cols: Z H G D P Y X A W
zot: [ -5.1   6.7  -4.2 -31.3   6.4  -3.8   7.5  27.9  -6.4]
Vukul: [ -5.0 -23.2  26.3   6.0  39.6  48.0  52.7 -49.9 -23.1]
ginat: [  3.4  33.6 -16.6 -29.6  -6.6  -3.6 -35.3  58.4  17.6]
bova: [ -0.5 -58.5  44.2  -5.6  48.0  31.0  -4.5 -35.3 -34.8]
Sibet: [ 12.6  -5.9  61.5  71.4  11.9  36.1 -38.8  -4.0   6.5]
meni: [ -7.3  -3.3  61.4  71.4 -80.5 -65.9  90.4 -25.3 -18.8]
Kiz: [ -6.9  24.8  18.8  -2.0 -23.4 -41.8 -22.9  43.9 -20.6]
Som: [-10.6 -14.7 -11.9  19.6  43.1  34.4  -6.4  -5.8 -17.6]
Table of tags by key:
[-7.3] -> k_669
[26.3] -> k_208
[26.4] -> k_325
[61.3] -> k_156
[-11.9] -> k_926
[61.4] -> k_609
key meni 3:  -> k_609
col: [ 33.6 -58.5] -> H
rest: [61.4 71.4] -> [-80.5 -65.9  90.4 -25.3 -18.8]

cols: C E Q K V S U B
kegud: [ -9.8 -33.6   3.6 -52.4  81.4  46.9   6.7 -27.9]
buzo: [-28.3 -29.2  53.6  11.3  82.7  43.3  35.2 -24.2]
fesa: [-28.6 -15.0  69.2  18.9  11.0  30.4  38.4 -15.6]
tufol: [-29.2 -19.8  67.9  11.3  21.8  35.9  38.3 -18.5]
Zaru: [-29.2 -23.6  65.2   2.9  32.6  40.8  37.2 -21.7]
dapob: [-29.2 -19.8  67.9  11.3  21.8  51.0  18.7 -28.9]
goked: [-26.3 -29.2  53.6  11.3  82.6  43.3  32.0 -26.3]
pup: [-29.2 -19.8  67.8  11.3  82.7  43.3   0.4 -25.7]
zapos: [-14.1 -34.3  15.7 -45.9  78.8  49.8  12.7 -28.6]
viruk: [-21.9 -32.7  36.6 -30.7  68.6  51.1  24.0 -28.8]
Mit: [-24.7 -31.4  45.8 -22.6  60.5  49.9  28.3 -27.6]
rest: [11.3 82.6 43.3 32.0] -> [-26.3]
rest: [  3.6 -52.4  81.4] -> [ 46.9   6.7 -27.9]
col: [35.2 38.4 38.3 37.2] -> U
col: [11.0 21.8 32.6 21.8 82.6 82.7 78.8] -> V
rest: [-29.2  53.6  11.3  82.6  43.3] -> [ 32.0 -26.3]

cols: L M F J R T
Leloz: [ 1.2  2.4 31.0 13.9 -2.7 13.8]
Lado: [ -0.9  32.2 -16.1  -1.6 -60.6  -7.7]
pog: [  0.0  32.1   2.2 -13.4  -0.7   4.7]
fer: [-1.7 -3.6 -8.0 -5.3 32.2 -5.5]
Nokon: [ -2.0  12.5   2.5   3.8   5.2 -21.4]
mez: [ -1.6  -1.2  -0.5  -6.4 -87.1  -3.4]
both Lado mez:  -> [-1.6]
col: [ 31.0 -16.1   2.2  -8.0   2.5] -> F
tags:
[-21.4] -> k_790
[-5.5] -> k_583
[-3.4] -> k_436
[13.8] -> k_612
[-7.7] -> k_258
[4.7] -> k_265
key Nokon 6:  -> k_790
[ 1.2  2.4 31.0 13.9 -2.7 13.8] -> Leloz
both fer Lado:  -> [32.2]

cols: rego pudag paf gaveg Nadi nimaf goni bufu zef
vame: [  1.3 -70.0 -30.9   4.6   4.8 -43.3  -3.8 -74.0  19.1]
Teda: [  3.4  16.3 -18.0  -5.5 -50.7  -5.2  -4.7  36.2 -15.1]
Lev: [ -3.8  37.2 -41.9  43.7 -69.7  72.2   4.2  12.6 -10.3]
duzem: [  5.0  28.0 -17.2  14.2  84.5 -96.8  -9.8  18.5 -14.0]
doru: [ -5.0  -3.8  25.2 -33.5  55.2  -6.4   3.7  21.2   8.3]
kifa: [ -6.6  -3.7  25.2 -33.5 -34.9  55.6  -7.4  -0.2   0.9]
rest: [-18.0  -5.5 -50.7] -> [ -5.2  -4.7  36.2 -15.1]
col: [28.0 -3.8 -3.7] -> pudag
Table of tags by key:
[-70.0] -> k_233
[84.5] -> k_572
[-34.9] -> k_966
[-34.8] -> k_793
[4.8] -> k_290
[4.7] -> k_848
key vame 5:  -> k_290
rest: [ -3.7  25.2 -33.5] -> [-34.9  55.6  -7.4  -0.2   0.9]
[  3.4  16.3 -18.0  -5.5 -50.7  -5.2  -4.7  36.2 -15.1] -> Teda
[ -5.0  -3.8  25.2 -33.5  55.2  -6.4   3.7  21.2   8.3] -> doru

cols: Mik pumo pife dut litir Sete fomid voni
rudad: [ -1.2  -8.9  16.6   8.8   3.3 -10.3  -0.4 -11.4]
sati: [ -1.2  -8.9  16.6   8.8   3.3 -10.3   0.6 -24.2]
Mal: [ -1.3  21.5 -41.8  -7.5  10.3  49.1 -17.9   1.0]
fen: [-16.5  -4.3   4.9 -59.2  38.8  10.2 -14.0   7.6]
zoz: [ 10.5 -10.2  -7.1   0.1 -16.0 -14.5  22.0  18.3]
Pes: [ 10.5 -13.1  -7.1   0.1  -9.4 -14.5  22.0  18.3]
surog: [ 10.2  11.3  17.2  14.6  10.5  -7.1 -10.4  -2.2]
both fen surog:  -> [10.2]
[ 10.2  11.3  17.2  14.6  10.5  -7.1 -10.4  -2.2] -> surog
both surog fen:  -> [10.2]
[ -1.2  -8.9  16.6   8.8   3.3 -10.3  -0.4 -11.4] -> rudad

cols: Dipo tabav zofab val zaluk kiv
baket: [ -0.1 -41.4 -12.5   5.4 -34.8  77.2]
bev: [ 35.0   5.3  41.6  28.1   1.2 -34.8]
lafo: [ -3.2   5.9   7.1  12.8 -41.5   7.0]
tov: [ -0.1 -41.4  41.7  28.1 -41.4 -41.4]
mazi: [-21.3 -17.8 -31.1 -21.6  -2.6  27.8]
vez: [ 28.1  38.7 -34.9  31.5  32.3   5.4]
col: [  7.0 -41.4] -> kiv
both bev baket:  -> [-34.8]
key -> tag
[-41.3] -> k_847
[32.4] -> k_488
[-2.5] -> k_553
[-41.4] -> k_411
[32.3] -> k_774
[-2.7] -> k_578
[-2.6] -> k_280
key mazi 5:  -> k_280
both vez baket:  -> [5.4]
rest: [41.6 28.1] -> [  1.2 -34.8]
[ 35.0   5.3  41.6  28.1   1.2 -34.8] -> bev

cols: pav nunun kozes niz Tizi
zaput: [-57.7 -18.8  18.9  68.6  86.8]
topaf: [ 16.9 -75.9 -41.3  18.5  -8.0]
vugi: [-45.6  16.1 -86.0 -69.9  69.7]
kitil: [ 69.3 -90.3  66.0 -75.8  88.4]
Delas: [-11.0   5.4  48.4  77.3 -89.4]
Muba: [ -2.0 -44.7  66.0  -8.2  47.0]
Kegi: [  5.2  62.2 -93.4  83.6  24.7]
lep: [ 29.8   5.4  48.5 -35.7  21.0]
tuv: [ 69.0  21.0 -68.6 -89.7  81.6]
Zave: [-50.8 -54.3  40.1  10.0 -21.8]
Tilo: [-31.5  26.4   5.7  51.7  17.8]
rest: [ 5.4 48.5] -> [-35.7  21.0]
both Muba kitil:  -> [66.0]
col: [86.8 -8.0] -> Tizi

cols: peb pufa lov mim rup puvu meso seres
vimit: [ -0.3  15.1  17.0 -14.2 -49.9  10.2  14.7   5.4]
Nepu: [ 40.2 -14.0  19.0  -5.0 -11.7  -0.5  36.8 -37.6]
piral: [  9.3  47.1  -2.3  20.8 -11.8  -1.7 -12.5 -28.3]
lovu: [ -2.3  16.7  14.3  -1.2 -14.0  -5.8  14.5 -15.1]
sada: [ -4.5  24.8   6.7  23.6 -12.8 -15.0   7.9 -29.7]
fodid: [-10.2 -14.2 -11.9 -21.7  85.5   0.5  -4.4  21.4]
both fodid vimit:  -> [-14.2]
key -> tag
[-2.3] -> k_716
[-12.8] -> k_165
[-49.9] -> k_770
[-11.8] -> k_699
[85.5] -> k_319
[-14.0] -> k_450
key lovu 5:  -> k_450

cols: Farot fupod loput kef lenog sipoz pinat fonup Biv
zoke: [ -1.2   7.2 -11.0  13.3   2.4   3.7 -13.1   1.6 -12.4]
Fafu: [-65.6  34.3 -36.5   1.3 -28.3  35.2  50.9   5.5   2.9]
subel: [-54.0   9.6  57.1  70.8  -6.1  30.4 -42.0  -7.3  36.0]
nasi: [-45.2 -46.5  28.1   1.3  30.8 -38.7   8.6   9.7  35.4]
Valo: [ 47.2   9.6  10.7  28.1 -13.5 -13.9 -14.4  12.3  47.6]
vemop: [ 47.2  30.8 -51.6  28.1   0.2  59.6 -24.7 -18.3 -18.7]
sorep: [ 34.3 -37.2  -3.5 -34.2  10.9 -12.0  42.7 -38.7  58.4]
zis: [-41.7 -21.7  14.0 -17.2 -38.3  -2.8  37.5  59.1 -12.6]
Mudag: [-63.6  37.6 -32.5   1.3 -28.2  35.2  50.9   7.1 -15.8]
kidim: [ 47.2  30.8  10.7  28.1   0.2  59.6 -24.7 -18.3 -18.7]
rofat: [ 34.4  30.4 -23.9 -38.9  34.6 -29.1 -14.3 -51.2  15.3]
fuzez: [-53.5  38.2  -1.6  34.4 -39.1  29.6  -3.7  18.5 -34.8]
col: [-12.0  -2.8  35.2] -> sipoz
both Valo nasi:  -> [28.1]
both subel Valo:  -> [9.6]
rest: [  1.3 -28.2  35.2  50.9] -> [  7.1 -15.8]
rest: [28.1  1.3 30.8] -> [-38.7   8.6   9.7  35.4]
both sorep Fafu:  -> [34.3]
key -> tag
[-38.7] -> k_990
[18.5] -> k_977
[5.5] -> k_967
[-38.8] -> k_501
[58.4] -> k_194
[-38.6] -> k_852
key sorep 8:  -> k_990

cols: Rim Ronoz zugu zil Vem
gupo: [  1.3 -19.3   0.6  -7.5 -17.1]
laf: [ 1.3  4.3  0.6  1.3 -3.5]
dipi: [-23.2   4.3  -7.9  23.3 -11.6]
veb: [ 1.3  4.2  0.6  1.3 -3.5]
rest: [4.2 0.6] -> [ 1.3 -3.5]
[-23.2   4.3  -7.9  23.3 -11.6] -> dipi
col: [ -3.5 -11.6] -> Vem
col: [-19.3   4.3   4.3] -> Ronoz
col: [  1.3   1.3 -23.2] -> Rim

